These are the activations of a small neural network, seen along a few directions. Each row is one input.
Each table varies a few parts of the input and shows all the possible inputs, shuffled.
A made-up example of a description, with smaller parts first: one of 4 places along a line, together with either a single point or one of 9 places along a line or (one of 2 separate values, together with one of 5 places around a ring).
Shared parts are said once, and a part with two or three values counts as separate values.
In the rows, 128 means zero.

Other details of the inputs shift rows strongly along two fixed directions, in all tables alike. That doesn't count.
These rows show it; all are for the same input, with only those details redrawn:
[183 196 181  90 141  44 136 126  92 103 120  80]
[129  85 131 113 112  94  47 173 108 121 192 153]
[131 114  82 153 115 180 139 134 188 146 112  69]
[128  94 104 134 112 139  89 155 149 134 156 114]
[118  72  94 140 105 151  74 164 154 138 168 127]
[128  93 104 134 111 139  88 156 149 134 157 115]
[154 144 135 117 125 103 120 138 131 122 132  91]
[129  83 131 114 111  95  46 174 108 121 193 154]

Rows:
row 1: [101 110  83 184 144 183 171 101 167 123 104 133]
row 2: [135 141 163 150 136  83 128 149  93 121 160 132]
row 3: [137 125 142  92 150  90 146 113 100 114 145 173]
row 4: [133 133 181  97 131 103 125 115 105 140 140 160]
row 5: [117 113  53 143 143 187 174  98 153 161 116 130]
row 6: [136 122 117 134 135 192 186  99 160 149  79 119]
row 7: [175 187 189  83 150  48 177 127  83 127 134 105]
row 8: [119  81 115 104 130  99  51 140 107  94 174 194]
row 9: [140 204 170  76 156  58 178 101  75  82 112 139]
row 10: [ 98 126  88 148 111 189 174 144 172 151 125  92]
row 11: [125 211 158 120 132 154 213  81 150 134  58  73]
row 12: [143 131 166 107 114  80  90 142 115 122 115 126]
row 13: [100 105  81 174 143 146 113 118 106 130 152 173]
row 14: [129  85 131 113 112  94  47 173 108 121 192 153]
row 15: [142 218 147  83 160  59 168  96  51 100 118 134]
row 16: [119 148 175 156 135 121 131 108 114 127 119 142]
row 17: [159 199 151 125 136 145 177  71 167 128  46  51]
row 18: [109  76 133 127 109 141 119 152 142 164 135 156]
row 19: [143 133 107 141 130 190 146  98 172 125  63  93]
row 20: [109 144 172 104 112  91 126 152  99 127 126 147]
row 21: [121 132 124 183 139 189 173 101 150 129  76 121]
row 22: [ 83  77 111 132 109 185  98 148 127 128 146 187]
row 23: [122 106  62 131 132 145  85 117 127 124 142 150]
row 24: [100 107 116 194 115 178 157 131 173 156  89 110]
Describe the family of inputs behind these rows. -> one of 4 separate values, together with one of 6 places along a line
The inputs of row 17 and row 14 match in every part but the place on the line of 6. If row 16 is changed in the same way as row 17 into row 14, which row does it become? -> row 2
Which other rows does row 19 become when the choice among 4 separate values takes its other values? List them by row number. -> row 6, row 21, row 22
Which other rows does row 9 become when the choice among 4 separate values takes its other values? List them by row number. -> row 1, row 3, row 8

Rows:
row 25: [119 151 115 125 143 166 217 104 174 137 101  83]
row 26: [142 157 117 117 146 124 149 101 111 143  86 108]
row 27: [132 158 146 114 142 120 171  98 133 162 117 109]
row 28: [127 123 123 134 114 163 103 151 141 136 153 116]
row 29: [152 187 184 133 150  56 151  98  69  94 126 120]
row 30: [123  67  84 149 117 143  74 150 169 127 146 151]
row 31: [120 128 106 124 107 154  98 154 141 132 136 114]
row 32: [105 100  77 128 134 172 140 133 140 123 115 131]
row 33: [ 99  77 107 144  89 191  90 159 161 150 168 131]
row 34: [ 87  80 122 129 102 164  82 157 159 148 178 134]
row 35: [ 89  65 131 139  91 203  75 142 169 137 120 159]
row 36: [159 139 124 150 124 155 196 122 176 152  89  61]
row 37: [123 164 126 175 124 166 204 113 156 146  90  81]
row 38: [145 140 154  96 143  91 125 148  79 106 172 165]
row 39: [143 169  89 136 132 167 183 102 155 161  74  87]
row 40: [113 105  87 119 127 141 130 118 129 105 137 144]
row 41: [106 117 133 140 128  85  61 150  96 101 166 190]
row 42: [125  67  86 144 107 147  87 176 151 144 153 145]
row 43: [139  78 127 116 117  75  62 149 100 110 169 162]
row 44: [139 159 120 144 136 181 165 106 159 134  82  51]
row 45: [136  78 105 158 134 162 124 142 155 145 125 107]
row 46: [119 141 151 130 140  74 100 144  67 107 133 153]
row 47: [149 132 155 108 141  81 104 100  75 126 159 160]
row 48: [ 96 119 119 113 105 141 106 145 154 139 138 109]
row 49: [145 192 167 123 144  48 144 103  69  90 109 120]
row 50: [115  81  96 146 131 165  79 120 147 149 164 176]
row 51: [137 184 168  67 146  53 170 121  92 100 122 124]
row 52: [115 129 203 130 123  92 104 132  85 106 115 188]
row 53: [191 174 185 107 149  56 148 138  92 116 128 104]
row 54: [110 111 102 110 113 144 141 146 131 123 139 148]
row 55: [104 103 138  92 119  82  78 144  94 148 172 184]
row 56: [125 142 137 124 135 188 203  93 170 116  51 116]
row 57: [168 187 185  97 138  68 125  98  84  93 132  95]
row 58: [118  82 144 103 115  69  77 172 116 132 172 159]
row 59: [149 186 189 131 160  62 149 118  61 104 116 118]
row 60: [139 156  85 138 134 159 178  73 154 146  72  83]
row 61: [127 112 124 107 133  90  58 129  97 125 163 193]
row 62: [124  87 132 135 124 126 128 150 160 151 151 119]
row 63: [118 117 106 120 110 141 124 129 127 159 129 144]
row 64: [108 110  93 135 115 174 101 138 147 133 113 100]
row 65: [126 100 155 105 116  98  82 145  79 149 189 192]
row 66: [129 170 115 184 147 163 182  93 170 124  85  89]
row 67: [102 123  89 170 116 162 133 148 145 140 121 128]
row 68: [107  85  95 154 113 190  68 137 176 129 162 137]
row 69: [138 148  98 140 145 172 203  82 159 116  97  85]
row 70: [131  60 101 158 125 152  77 147 169 131 163 153]
row 71: [134  85 142 108 104  77  75 177 102 128 171 165]
row 72: [112  96  94 139 142 181 146 128 140 128 132 132]
row 73: [107 161 129 168 136 156 205 108 168 149  94  77]
row 74: [126  74 139 145 112 171 125 131 175 138  88 140]
row 75: [177 196 178  96 154  70 151 109  71 135 126 127]
row 76: [188 161 180 109 149  49 142 106  91 100 126 102]
row 77: [157 136 125 127 140 109 145 129 129 125  87  86]
row 78: [142 199 181 114 129  51 155 130  72 109 111 123]
row 79: [136 170 144 160 139 125 167 129 117 129 117 110]
row 80: [132 149 163  88 103  83  91 153  92 115 150 131]
row 81: [160 195 154  82 159  60 148 107  94  77 114 136]
row 82: [139 162 123 117 121 123 131 102 130 109 103  80]
row 83: [135 154 112 131 132 175 217 109 162 134  97  87]
row 84: [ 66  82 103 155 109 141 100 159 143 144 158 160]
row 85: [119 109  92 142 141 176 136 117 167 116 140 144]
row 86: [133 147 142 133 130 184 183  79 166 154  43 114]
row 87: [128  93 144 112 142 102  68 136  70 141 175 186]
row 88: [101  81  76 124 116 163 104 165 134 127 164 172]
row 89: [119 129 103 129 116 148  83 129 157 114 130 121]
Describe the family of inputs behind these rows. -> one of 5 separate values, together with either a single point or (one of 2 separate values, together with one of 6 places along a line)
The inputs of row 39 and row 42 match in every part but the choice among 5 separate values. If row 47 is changed in the same way as row 39 into row 42, which row does it become? -> row 76
The inputs of row 40 and row 49 match in every part but the choice among 5 separate values. If row 25 is changed in the same way as row 40 into row 49, which row does it become? -> row 73
Which other rows does row 47 become when the choice among 2 separate values takes its other values? List them by row number. -> row 60
Start at row 84 and move only the place on the line of 6, one step at a time. The first step leads to row 78. Which rows follow, in order? -> row 67, row 46, row 49, row 41
Start at row 68 and move only the place on the line of 6, one step at a time. The first step leads to row 57. Which rows follow, in order? -> row 44, row 28, row 33, row 34

Rows:
row 90: [144 178 111 141 159 128 183 115 118  87  96  98]
row 91: [132 125 162 143 135 107 118 136  77 127 161 195]
row 92: [158 141 143 133 128 152 127 116 133 117  83 109]
row 93: [ 89 112  95 149 127 178 169 150 167 135 147 136]
row 94: [131 125 168 108 138 104 128 148  88 136 180 181]
row 95: [110 146 178 103 112  90  98 153 102 137 139 147]
row 96: [153 147 116 100 122 135 172 101 123 138 116  99]
row 97: [111 118  52 164 136 169 114 127 158 154 150 129]
row 98: [143 112 121  90 138  79 122 160  89 132 162 164]
row 99: [105  80 127 139  96 199 117 149 178 164 131 143]
row 100: [143 102 161 154 102  63  73 199 120 108 196  90]
row 101: [180 170 138 121 130 129 134  97 158 129  90  92]
row 102: [138 160 159 117 135 134 197  92 131 140 110 106]
row 103: [100  98  57 155 120 161  94 111 158 149 153 130]
row 104: [167 143 134 115 152  90 105 123  96 121 171 161]
row 105: [145 110 136 130 148 114  94 142  73 111 167 182]
row 106: [158 135 166  68 122 104 106 134  90 128 153 133]
row 107: [ 91 119 146 143 118  94  92 124  74 129 158 186]
row 108: [152 139 112 142 166 126 173 117 121 120  92 118]
row 109: [ 96  71  94 148 134 172 154 152 164 163 146 159]
row 110: [ 78  98 106 179  93 184  95 140 159 156 110 149]
row 111: [115 123 149 116 137 107  62 136  76 112 150 151]
row 112: [125 176 161 112 120 128 175 131 158 114  89  92]
row 113: [ 95  82  85 151 125 200 100 135 162 105 128 125]
row 114: [128  92 111 149 133 203 114 114 150 129 115 120]
row 115: [142 175 127  87 127 130 169 119 140 108 101  70]
row 116: [151 118 150  74 113  76  99 158 107 129 125 142]
row 117: [149 177 106 122 144 108 166  83 146  95 110  87]
row 118: [151 146 112  95 134 107 190 103 129 136  92  90]
row 119: [136 140 142  77 103  88  96 165 110  99 140 133]
row 120: [ 79  74  46 135  95 183 105 140 148 164 158 132]
row 121: [172 179 121 103 140 130 195 116 118 141 110  93]
row 122: [143 122 133 127 153 140 140 108 132 117  86 106]
row 123: [160 151 142 128 142 122 153 111 139 115  53  92]
row 124: [127 117 150 143 146  90 136 138  92 128 138 185]
row 125: [125 183 165 140 136 132 178  98 136 100  80 100]
row 126: [ 93 102  70 165 127 177 117 112 133 134 120 122]
row 127: [127 136 137 114 140  85 111 121  79  71 143 147]
row 128: [ 91  63  99 171 119 164 134 118 151 148 121 168]
row 129: [ 98 117 156 102 122  87 119 142  99 105 178 169]
row 130: [108 147 142 154 136 100 121 136  76 132 148 175]
row 131: [120 102 179 122 134  93  97 132  96 123 137 182]
row 132: [134 148 169 106 147 126 184 110 148 142  91  98]
row 133: [145 170 160 149 136 129 194  74 116 128  84 116]
row 134: [139 129 135 103 118  83  59 146 125  90 157 154]
row 135: [156 186 129 111 149 119 152  91 156  95 101  73]
row 136: [165 158 133  97 106 146 156 125 147 144  86  84]
row 137: [ 93 124 155 109 122  87 107 135  85 137 173 165]
row 138: [103  82 128 167 113 203 114 119 153 149 128 155]
row 139: [ 84  93 108 171  94 186 111 145 174 123 112 152]
row 140: [127 147 128 133 152  93 104 139  64 113 149 155]
row 141: [153  85 130 189 100 151 114 172 174 160 156  55]
row 142: [168 153 136 116 144 138 127  89 148 128 118  99]
row 143: [167 154 132 114 157 114 149  89 156 126  92  87]
row 144: [141 174  92 110 134 132 193 133 136 116 114  89]
row 145: [118  81  86 160 127 192 125 106 143 132 126 135]
row 146: [112  62  86 112 112 175 112 146 165 157 134 127]
row 147: [148 108 129 111 133  94  77 111 100 120 181 170]
row 148: [123 101 182  95 118  85  99 161 116 135 140 170]
row 149: [130  39 104 196 100 145  93 190 186 165 164  77]
row 150: [147 156 119 111 151  76 111 135 103  90 170 151]
row 151: [148 178 121 126 126 113 114 110 148 133  96  90]
row 152: [130 138 138 107 137  91  59 122 103 124 165 141]
row 153: [158 165 149 174 116  92 142 155 143 147 124  18]
row 154: [ 88  64  95 144 121 177 159 125 176 163 130 139]
row 155: [135 168 131 138 129 132 126 116 124 120  74  92]
row 156: [111 107  92 152 113 180 110 140 166 100 100 116]
row 157: [ 71  94 112 142 113 194 115 140 164 166 142 128]
row 158: [128 164 121  95 122 133 138 122 122 143 112  83]
row 159: [153 118 120 115 158  72 100 136 104 122 166 170]
row 160: [123 181 169 105 139 132 190 112 149 112  99  83]
row 161: [100 135 173 133 124 102  85 128  82 127 144 168]
row 162: [108  61  78 155 133 168 122 119 145 131 119 143]
row 163: [177 165 133 115 141 101 147 101 163 127  71  87]
row 164: [113 161 138 149 129 122 180  96 124 102  99 123]
row 165: [141 183 123 100 109 123 148 129 134 144  81  73]
row 166: [ 94  81  53 124  99 176 131 139 161 128 151 124]
row 167: [101 135 149 118 135  93 113 159  83 142 182 175]
row 168: [135 136 160 144 124 119 150 119 140 132  70 131]
row 169: [105  88 134 134 116 206 135 130 171 161 139 131]
row 170: [116 148 152 139 137  88 133 145  84  96 153 179]
row 171: [155 137 108 123 150 102 151  87 145 127 109 110]
row 172: [136 122 189 128 107 105  88 138  96 125 133 182]
row 173: [117 129 107 102 124  95  96 164  75 139 182 162]
Describe the family of inputs behind these rows. -> one of 4 separate values, together with either a single point or (one of 4 places along a line, together with one of 5 places around a ring)
The inputs of row 127 and row 126 match in every part but the choice among 4 separate values. If row 119 is changed in the same way as row 127 into row 126, which row does it become? -> row 165
The inputs of row 90 and row 108 match in every part but the choice among 4 separate values. If row 150 is changed in the same way as row 90 into row 108, which row does it become? -> row 159
The inputs of row 131 and row 125 match in every part but the choice among 4 separate values. If row 128 is changed in the same way as row 131 into row 125, which row does it become? -> row 164
Which other rows does row 123 become when the choice among 4 separate values takes its other values? List them by row number. -> row 92, row 155, row 156
Start at row 142 and move only the place on the ring of 5, one step at a time. The first step leads to row 114. Which rows follow, in order? -> row 138, row 169, row 106
Start at row 109 and move only the place on the line of 4, one step at a time. The first step leads to row 154. Which rows follow, in order? -> row 132, row 148
